A small network was trained on made-up records. Each row is its average activation on records with the value named, seen along a few directions.
Values that are neighbours, or in one group, have similar rows; names and order tell nothing.

Other fields vary at random and push rows far along one fixed direction, the same in every table; ignore that.

Field Pubu:
n11: [ 32  -6  -4  13 -15  14  13   4   4   6  -2  20   5 -11 -10   9 -40 -15
  -7   5   3]
n10: [-31  26 -17  26  -5 -22 -14  -5   0  -2  12 -33  -4 -22 -29 -38  76 -13
  -5  15  30]
n2: [ -3 -24  17 -66  18   8  19   9   5  28   8  39   0  28  23  70 -77  43
 -10 -34 -13]
n6: [  4  41 -25  70 -13  -6 -39   6  -3 -40  -5 -39 -38 -20 -28 -96  34 -16
  15  -3  41]
n9: [ 11 -41   8 -61  23  20  65  -1   8  42 -14  50  58  10  41  74 -57   7
 -13 -30 -40]
n7: [  1 -12  -1  34  14  -5  -9   4 -18 -27  -7 -43  -2   8 -11 -43  38 -19
  -3  -2  -4]
n4: [-10  -7   5   6  11 -16 -40  21 -10 -18   3 -21 -43  20 -19 -11  12 -30
  25  10  26]
n12: [ -7 -25  13 -12   8  17 -27  10  -5   1  13  23   3   2  22  45 -13 -12
   8   5 -23]
n8: [  6 -10  16 -63 -12  11  56 -20  26  41  -2  51  46  -6  38  60 -26  62
  -5  18 -28]
n3: [ 36  -3  -3 -52  -3  12  35 -21  15  44 -33  42  41  -3  14  62 -90  32
 -25 -19 -42]
n5: [-23  38  -9  24 -22 -26 -14   5   8 -30  29 -36 -14  -9 -26 -53  64  -2
   0  38  24]
n1: [-17  22  -1  81  -4  -7 -46 -12 -29 -45  -2 -52 -52   3 -15 -81  79 -38
  18  -1  27]
Pubu is arranged as 4 separate groups.
Question: List the group mates of n10, in the order listed.
Answer: n8, n5
Question: List the group mates of n3, in the order listed.
Answer: n11, n6
Question: List the group mates of n9, in the order listed.
Answer: n7, n1

Field Tig:
k5: [  8 -10  -5  11   7   8  33   5 -14   5 -20   8  18 -10   7  -2 -17 -31
  -8 -28 -10]
k7: [ -8   6   9 -44 -14  -1  26 -13  11  28   3  32  41  -8  20  57   3  15
 -21  16 -25]
k9: [ 15   3  -6 -21 -11   0  15  14  17  12   2  22   6 -12  -8  15 -47  10
   2  11   6]
k10: [-26 -21  14 -12  21   0 -19  10 -11  -9   6  -4 -24  13  18   9  -5   5
  26  -8 -15]
k6: [ 15   8 -10  58  -4  -2 -20 -21 -13 -19 -13 -46 -17  -7 -28 -56  26 -10
  -1   5  -2]
k8: [-12  -4  13 -25  11 -18  10  19  -8  -7   4  -2 -31  34  -2   6 -18  -1
   8 -15  22]
k1: [-16 -12   9  23  16  -5 -54  13 -21 -23   6 -27 -43  18 -10 -17  37 -18
  18  -2  25]
k12: [-17  11 -10  53 -11 -10  -7  -8  10 -28  38 -42 -17  -3 -26 -64  82 -27
  21  47  26]
k2: [ 11  17  -5  30 -15  11 -22  -3   1 -14   9   1 -19  -6  -6 -23  -3   9
  -3  -4  19]
k3: [ 31  -6  -1  -9   4   7  18  -5   4  -3 -23   2  27  12  11   0 -23   2
  -9  -6 -23]
k11: [  0 -22  11 -96   3  13  66  -5  20  62  -7  64  84 -16  42 101 -49  73
 -40 -13 -45]
k4: [ -2  30 -20  32  -7  -2 -46  -7   2  -4  -4  -7 -24 -14 -19 -23  13 -27
   8  -3  23]
Tig is arranged as 4 separate groups.
Question: List the group mates of k1, in the order listed.
Answer: k10, k8
Question: List the group mates of k11, in the order listed.
Answer: k7, k12
Question: List the group mates of k5, in the order listed.
Answer: k6, k3
